K: [ 1.73 -0.69  4.67  1.58 -1.88  0.60  0.96 -1.31 -5.26  1.71 -0.19 -0.11
  2.31 -0.32 -3.45  4.11  0.48  1.12]
V: [ 5.07  6.06 -2.55 -0.30  0.14  0.10  2.31 -0.04  0.73 -4.80  3.42  4.14
 -0.84 -1.27 -3.91 -3.08  0.65 -3.53]
J: [-4.80  3.42 -1.27 -3.53 -0.84  0.73  0.65  0.14 -0.05 -2.55  6.06  0.10
  5.07 -3.91  4.14 -0.30 -3.08  2.31]
L: [-3.84  0.86 -1.33 -2.57  1.52  4.35 -3.60 -0.55  2.40 -1.91  3.20 -0.85
  4.03 -0.65 -0.71  1.39 -1.29  2.20]
A: [-0.13  2.16  1.47  5.29 -1.50 -2.43  2.17 -0.11  1.49 -2.43 -2.10  1.74
  2.80  3.17  1.84  7.02  0.28  0.21]
Y: [-0.10 -0.62  0.21 -1.27 -0.39  0.50  0.39  0.07  2.08  0.44  1.25  0.71
 -1.68  1.99  0.85 -8.67  0.67  2.20]
C: [ 0.85 -1.68  2.08 -8.67  0.21  2.20 -0.62  0.71  0.39 -0.39 -1.27  0.66
  0.07  1.25  0.44  1.99  0.50 -0.10]
D: [ 1.73  1.58 -0.19  4.11 -0.69 -0.31 -1.31  0.96  4.67  2.31 -1.88 -3.45
  0.48  1.12 -5.26  1.71 -0.11  0.60]
perm: [-4.80 -3.91 -3.53 -3.08 -2.55 -1.27 -0.84 -0.30 -0.05  0.10  0.14  0.65
  0.73  2.31  3.42  4.14  5.07  6.06] -> J
perm: [-5.26 -3.45 -1.88 -1.31 -0.69 -0.31 -0.19 -0.11  0.48  0.60  0.96  1.12
  1.58  1.71  1.73  2.31  4.11  4.67] -> D
perm: [ 0.85  0.50  2.20  0.66 -1.68  0.39 -8.67  1.25  0.71  0.44 -0.39  0.21
 -0.10 -0.62  0.07 -1.27  1.99  2.08] -> C
perm: [-0.10  0.50  1.99  0.44  1.25  0.07  0.66 -1.27 -0.39  0.39  0.71 -0.62
  2.20  0.21 -8.67  2.08 -1.68  0.85] -> C
perm: [ 7.02  0.28  0.21 -0.13  2.16  1.47  5.29 -1.50 -2.43  2.17 -0.11  1.49
 -2.43 -2.10  1.74  2.80  3.17  1.84] -> A
perm: [-8.67 -1.68 -1.27 -0.62 -0.39 -0.10  0.07  0.21  0.39  0.44  0.50  0.67
  0.71  0.85  1.25  1.99  2.08  2.20] -> Y

famu: [-1.79 -3.24 -3.62  1.74 -4.14  8.31]
Goki: [-4.54  9.13  1.27  3.46 -2.49 -0.63]
damuf: [-2.49  1.27 -0.63 -4.54  3.45  9.13]
guz: [ 8.16 -3.24 -4.63 -1.23 -4.07 -1.63]
puzip: [-2.50  0.34 -4.54  3.45  1.27  9.13]
Gif: [ 1.30  3.86  0.38  4.24 -0.64 -0.26]
voton: [-2.50 -0.63 -4.54  3.45  1.27  9.13]
Luro: [ 2.64 -2.23 -4.63  2.22 -1.53 -6.07]
Ret: [ 2.39  3.86  0.38  4.24 -0.64 -0.26]
perm: [ 9.13 -2.50 -0.63 -4.54  3.45  1.27] -> voton
perm: [-6.07 -4.63 -2.23 -1.53  2.22  2.64] -> Luro
perm: [-0.26 -0.64  4.24  0.38  3.86  1.30] -> Gif
perm: [ 3.45  9.13 -2.49  1.27 -0.63 -4.54] -> damuf
perm: [-0.26 -0.64  4.24  0.38  3.86  2.39] -> Ret
perm: [-4.54 -2.50 -0.63  1.27  3.45  9.13] -> voton
perm: [ 1.27 -2.49 -0.63  9.13 -4.54  3.45] -> damuf

B: [ 6.03  4.69 -1.94  4.47  1.25  3.90 -3.58 -4.76  7.08 -7.39  0.79  4.22
  0.27 -6.17 -2.43 -5.32 -3.04 -1.04 -2.27 -1.77  1.36 -0.83 -7.22  6.36
 -2.06 -4.08 -1.76  2.81 -4.79  7.23 -0.72 -3.96 -5.04 -3.18  2.59 -2.62]
X: [ 0.31 -3.89  2.88  5.79  6.58  6.17 -2.25 -1.99 -3.47  2.11 -2.40  5.68
  1.10  3.69  0.52 -6.60 -6.28  7.51  6.87 -5.10 -8.30  2.04 -1.86  0.85
 -2.01  1.61  5.74  2.97  7.83  1.13 -2.23 -7.88  7.09 -6.53  4.48 -1.66]
H: [ 1.05 -3.51 -4.25 -0.20 -1.76 -0.45 -0.70 -0.27 -1.32 -3.59  0.97  0.69
 -3.91 -3.71  0.39 -2.61 -3.73 -1.62  1.39 -1.56 -1.07 -1.40 -2.17  0.19
 -0.14 -0.50  2.02 -1.19 -0.14  0.30  0.45 -3.41  0.32 -0.99 -1.81  0.61]
N: [-1.87 -0.07 -5.59 -0.36 -3.47 -0.61  6.27 -2.80  0.91 -5.89  6.45 -2.30
 -6.38  0.84  6.59  1.80  4.19 -4.27  2.44  6.36  1.14 -7.69  3.43  4.14
  6.83  6.09  1.00 -6.20 -2.19  1.31  6.78  1.91 -1.70  0.60 -5.06  5.54]
perm: [ 2.11 -6.53  6.17  7.51  3.69 -5.10  2.88 -1.66 -2.01  0.52  1.10  1.61
  2.97  5.79  7.09  6.87  1.13 -6.28  4.48  7.83 -3.89  6.58 -8.30  5.68
 -1.99 -2.23 -7.88 -1.86  2.04  0.31 -3.47  5.74 -2.40  0.85 -2.25 -6.60] -> X
perm: [ 4.48 -1.66  0.31 -3.89  2.88  5.79  6.58  6.17 -2.25 -1.99 -3.47  2.11
 -2.40  5.68  1.10  3.69  0.52 -6.60 -6.28  7.51  6.87 -5.10 -8.30  2.04
 -1.86  0.85 -2.01  1.61  5.74  2.97  7.83  1.13 -2.23 -7.88  7.09 -6.53] -> X

